Each row below holds a small network's activations on one input, seen along a few directions.
Each table varies a few parts of the input and shows all the possible inputs, shuffled.
A made-up example of a description, with smaller parts first: one of 4 places along a line, together with either a single point or (one of 2 separate values, together with one of 5 places around a ring) or one of 11 places around a ring.
Shared parts are said once, and a part with two or three values counts as separate values.
(in the rows, 128 means zero)

Other details of the inputs vary at random and push rows far along two fixed directions, the same in every table; ignore that.

Rows:
r1: [162 119 125 154 158 127 100 122 160 165  92 167  95 152 144  99 111 131]
r2: [159 105 123 154 128 135 122 128 168 135  67 151  90 159 127 117 132 145]
r3: [120 141 124 152 129 131 113 132 132 149 135 136 130 133 117 127 122 128]
r4: [123 145 131 100 121 133 148 130 116 106 168 107 139  90 127 135 120 114]
r5: [146 128 118 153 149 126 108 134 139 156 100 149 112 151 133 107 117 117]
r6: [ 84 146  59 120 110 146 170 153 123  94 193 110 100  96 102 157 142 113]
r7: [132 108 185  88 133 126 130 127  82 114 129 109 176 116 123 131 119 133]
r8: [116 106 179 110 113 110 124 125  90 103 135  98 190 125 114 150 141 138]
r9: [122 113 172 121 120 125 112 108  95 137 105 113 179 144 123 131 131 136]
r10: [133 118 183 117 123 103 117 115 119 115 108 105 181 123 125 135 137 128]
r11: [135 140 110 169 132 121 110 138 155 145 129 150 103 146 144 125 129 136]
r12: [120 130 122 141 116 123 128 126 134 126 133 129 120 149 143 134 149 142]
r13: [102 141  95 118 124 139 141 124 119 122 165 127 113 113 130 137 134 131]
r14: [172 120 120 133 142 127 121 116 178 141  73 151  87 141 144 109 118 128]
r15: [122 136  70 127 125 147 152 140 154 111 158 139  75 114 121 140 135 133]
r16: [116 125 169 103 112 117 127 117 103 119 131  91 196 105 102 139 129 120]
r17: [136 132 114 130 136 138 137 132 139 136 121 154  85 138 155 111 126 138]
r18: [122 127 110 130 130 132 130 126 121 134 114 128 115 146 134 121 131 125]
r19: [ 85 166  82 129 125 145 151 151 115 119 229 133 106  83 127 138 121 112]
r20: [153 111 168 111 134 109 121 115 118 135  75 114 165 136 123 118 117 111]
Each input here is: one of 4 places along a line, together with one of 5 places along a line.
Question: Changing only the place on the line of 5 turns r11 into r1. The same change can be made to r10. Which row results?
Answer: r14

Rows:
r21: [179 101  80 137 160 147 129 171 157 115 114 157  64 124 101 125 109 114]
r22: [159 123 110 160 116 105 114 110 170 136  55 106 122 177 107 139 140 107]
r23: [ 82  90 133  96 122 125 137 140  57  94 169  73 200 111  62 156 141 103]
r24: [ 80 164 122 107  89  95 130 100  82 110 191  86 190 113 150 173 171 142]
r25: [180 125 231 139 151  87  81 137 132 165 106 148 190 136 155  99  86 116]
r26: [137  53 202  83 133 114 137 109  81 123  44 115 194 154 111 113 123 138]
r27: [118 126  78 160 128 134 122 118 137 133 124 162  62 184 172 142 155 169]
r28: [ 70 114 174  66 115 139 163 130  43  80 172  86 183 106 119 148 161 130]
r29: [148 115 156 173 142 149  92 132 136 156 128 179 110 166 145  90 104 160]
r30: [ 76 124  56 105  85 157 184 141 105  98 157 104 116 126 108 167 145 134]
r31: [123 131  96 135 116 159 154 136 135 114  94 142  50 178 161 136 159 150]
r32: [163 160 113 115 130 142 160 149 192  97 139 138  44  94 170 121 126 116]
r33: [117 159  79  92 104 133 194 148 158  80 197 100 102  39 117 153 110  98]
r34: [113 122 188  55 139 138 166 151  42  81 190  93 172  78 122 147 121 132]
r35: [ 75 152  59 108  83 126 192 128 156  81 174  91 112  73 106 147 152 104]
r36: [170 104 145 122 177 124 114 132 138 135 123 176  88 149 174 113 106 169]
r37: [107 100 141  83 121 144 128 130  55  96 182  84 200  97  53 154 124 119]
r38: [136 114 202 153 143  90  84 109 133 161  53 122 206 137  99 123 129 117]
r39: [140  87 209 125 156 133  70 121  85 162  86 130 209 141  89 117 101 155]
r40: [130  94 136 135 155 116 111 109 131 134  98 170  96 173 169 114 146 164]
r41: [108 116  82 178 145 141 112 156 159 151 116 156  88 148 102 124 140 141]
r42: [120  85 193 144 139 120  73 127  77 168  63 101 221 183 100 136 123 153]
r43: [ 72 169 139 155  76  98 123 130  84 139 210  89 192 119 128 159 148 121]
r44: [ 63 152  79 180  96 147 133 158  91 126 219 123 118 143 133 152 147 136]
r45: [ 70 170  69 123 106 108 149 120 138  96 218 115 115  90 150 151 174 131]
r46: [188 100 196 119 138 113  92  89 133 127  59 101 191 132  93 114 110 110]
r47: [110 122 102 196 135 135 116 156 142 141 145 169  80 159 148 102 136 141]
r48: [150 125 116 128  95 115 146 104 173 130  40 114 121 163 139 125 136 131]
r49: [168 115 207 101 135  98  83  76 129 145  97 134 180 141 172 109 125 158]
r50: [131 169 108 179 111 134 116 137 182 154 175 161  83 118 144 108 124 127]
r51: [135 104  52 165 122 147 132 146 146 128  93 127  76 183 100 145 144 124]
r52: [ 75 174  85 102  90 131 177 137 144  74 189  97  90  83 139 146 178 111]
r53: [109 160  95 192 113 105 123 145 177 147 158 154  87 133 149 109 147 121]
r54: [122 172  83 137  89 135 155 128 171 106 107 117  66 148 167 133 173 136]
r55: [115 101 156  55 126 130 171 154  57  91 168 100 180  66  93 150  98 125]
r56: [113 161  38 111 185 160 120 100  78 212 104 170  56 151 171  62  63  62]
r57: [149 138  83 123  99 150 167 115 196 114 115 129  73  92 127 120 125 124]
r58: [202 118 130 141 154 110 116 134 182 120  80 132 109 119 113 123 100  92]
r59: [101 166 148 120 130 114 119 154 115 120 198  99 192  50  83 161 106  98]
r60: [149 159 108 123 105 157 153 120 188 105 134 137  45 107 159 118 149 131]
r61: [151  97  87 115 120 172 161 130 163 126  99 161  58 129 118 115 118 150]
r62: [100 147  88 137 149 152 133 185 115 119 210 138 124  75  82 153 109 128]
r63: [161 113 113 159 134 101 118 114 180 121  57 128 115 148 101 121 143  97]
r64: [153 181  83 108 184 136 125  81 109 233  77 142 119 141 177  51  74  49]
r65: [ 88 122 165  72 127 138 129 101  51 109 220 116 192 100 131 155 133 164]
r66: [182 132 150 120 159  98 105 119 175 136 116 157 109 129 187 115 111 138]
r67: [157 123 213 139 141 111  75  98 138 170  66 132 203 126  95 121 108 128]
r68: [134 144 124 193 122 110  97 120 171 172  63 126 125 162 113 136 142 132]
r69: [159  86 239  73 140 143 119 103  71 124  75 126 175 149 138 113 125 159]
r70: [162 119 159 165 168 132  98 163 139 148 133 183 110 156 155  95  82 143]
Question: What do these inputs look like to the network?
Answer: one of 2 separate values, together with either a single point or (one of 4 places along a line, together with one of 6 places around a ring)
Question: Changing only the choice among 2 separate values turns r38 into r41. The same change can be made to r48. Which row results?
Answer: r30
Question: Changing only the choice among 2 separate values turns r23 into r63. The same change can be made to r39. Which row results?
Answer: r67
Question: Which other rows does r52 become when the choice among 2 separate values takes its other values? List them by row number.
Answer: r28
Question: A walk changes only the place on the line of 4. It starts at r36 and steps to r65. List the rest of the walk in order.
Answer: r40, r27
Question: A walk changes only the place on the ring of 6. It starts at r25 and steps to r66. List the rest of the walk in order.
Answer: r32, r33, r58, r59

Rows:
r71: [122 144 105 144 109 126 137 128 156 125 123 116 114 127 120 134 142 115]
r72: [136 119 162 123 142 123 112 135 102 130 135 122 162 123 118 128 113 120]
r73: [179  97 152 156 134 106 102 112 177 141  32 144 118 174 131 117 134 142]
r74: [139 108 179  92 132 114 128 110  97 114  91 109 169 134 139 122 128 128]
r75: [138 104 176  95 154 121 118 120  83 132 105 122 170 133 132 113 105 120]
r76: [169 130  63 149 157 158 135 138 184 149  88 179  17 154 153 101 110 127]
r77: [ 78 175  40 147 110 147 157 156 137 119 215 115  95  84  96 148 130  96]
r78: [124 134 128 134 129 119 119 122 138 130 136 121 142 117 115 136 132 128]
r79: [154  93 169 170 156 118  76 121 120 179  55 164 139 201 149  96 121 148]
r80: [133 149  56 131 116 153 162 135 173 114 132 140  38 124 144 129 144 131]
r81: [129 140 143 134 131 118 111 120 119 153 134 121 165 119 126 116 106 109]
r82: [136 142  94 152 142 127 118 140 151 145 132 145  99 128 124 126 121 117]
r83: [119 146 137 120 133 126 129 134 109 129 179 127 145 100 131 128 114 114]
r84: [183 118 144 124 159 137 109 112 147 162  67 170  93 157 165  88  95 132]
r85: [121 118 127 108 108 129 151 136 125  97 139 111 133 110 113 149 141 135]
r86: [131 142 144 131 139 111 107 120 117 149 144 128 160 116 132 121 110 116]
r87: [126 121 173  99 121 120 136 125 101 109 125 106 168 116 128 135 134 132]
r88: [132 118 154 109 129 132 130 129 123 119 125 126 144 115 125 127 122 137]
r89: [113 129 154 110 122 126 130 131 107 111 164 110 166 100 111 143 131 128]
r90: [157 102 113 125 128 129 142 126 162 115  72 146  78 152 139 118 136 137]
r91: [127 123 176  88 147 120 123 110  78 132 140 122 176 115 143 113 101 118]
r92: [ 76 173  50 141 102 146 160 148 149 112 210 114  96  78  94 154 147 106]
r93: [128 146  99 148 117 119 133 132 165 122 127 125 102 127 129 140 143 123]
r94: [150 113 127 138 118 125 132 131 159 111  97 131 108 140 124 133 140 137]
r95: [116 162  73 134 130 146 154 149 149 128 191 152  69  95 141 124 119 121]
r96: [ 99 137 108  99 126 139 154 132 111 105 174 119 123  94 121 137 136 125]
r97: [ 95 115 136 138 102 119 123 128  99 119 140 109 170 151 113 153 156 149]
r98: [135 133  78 198 122 138 114 135 191 149  88 171  42 192 163 116 158 157]
r99: [ 73 142 105 150 113 136 123 134 105 126 188 124 138 132 120 149 153 146]
r100: [126 116 163  86 131 134 132 112  91 121 129 109 167 113 119 131 122 132]
r101: [106 124 138 118  99 119 140 123 116 110 132  89 175 115  94 154 141 117]
r102: [109 139 105 121 132 146 145 148 117 117 175 124 119 101 121 134 116 122]
r103: [128 123 173 112 118 116 126 124 106 109 132 102 172 119 123 138 135 126]
r104: [109 119 190 136 138 108  87 114  62 163 137 126 208 154 141 120 119 142]
r105: [185  87 148 120 137 130 124 109 155 132  28 142 102 171 141 111 125 146]
Question: Changing only one part turns r102 into r95. The same change can be made to r76. Which row results?
Answer: r84
Question: What do these inputs look like to the network?
Answer: one of 5 places along a line, together with either a single point or one of 6 places along a line
Question: A walk changes only the place on the line of 6. It starts at r71 and steps to r93. List the rest of the walk in order.
Answer: r103, r87, r74, r80
Question: Which other rows does r78 become when the place on the line of 5 takes its other values? List them by row number.
Answer: r73, r82, r86, r93
Question: Which other rows does r73 become when the place on the line of 6 takes its other values? List them by row number.
Answer: r85, r90, r94, r101, r105
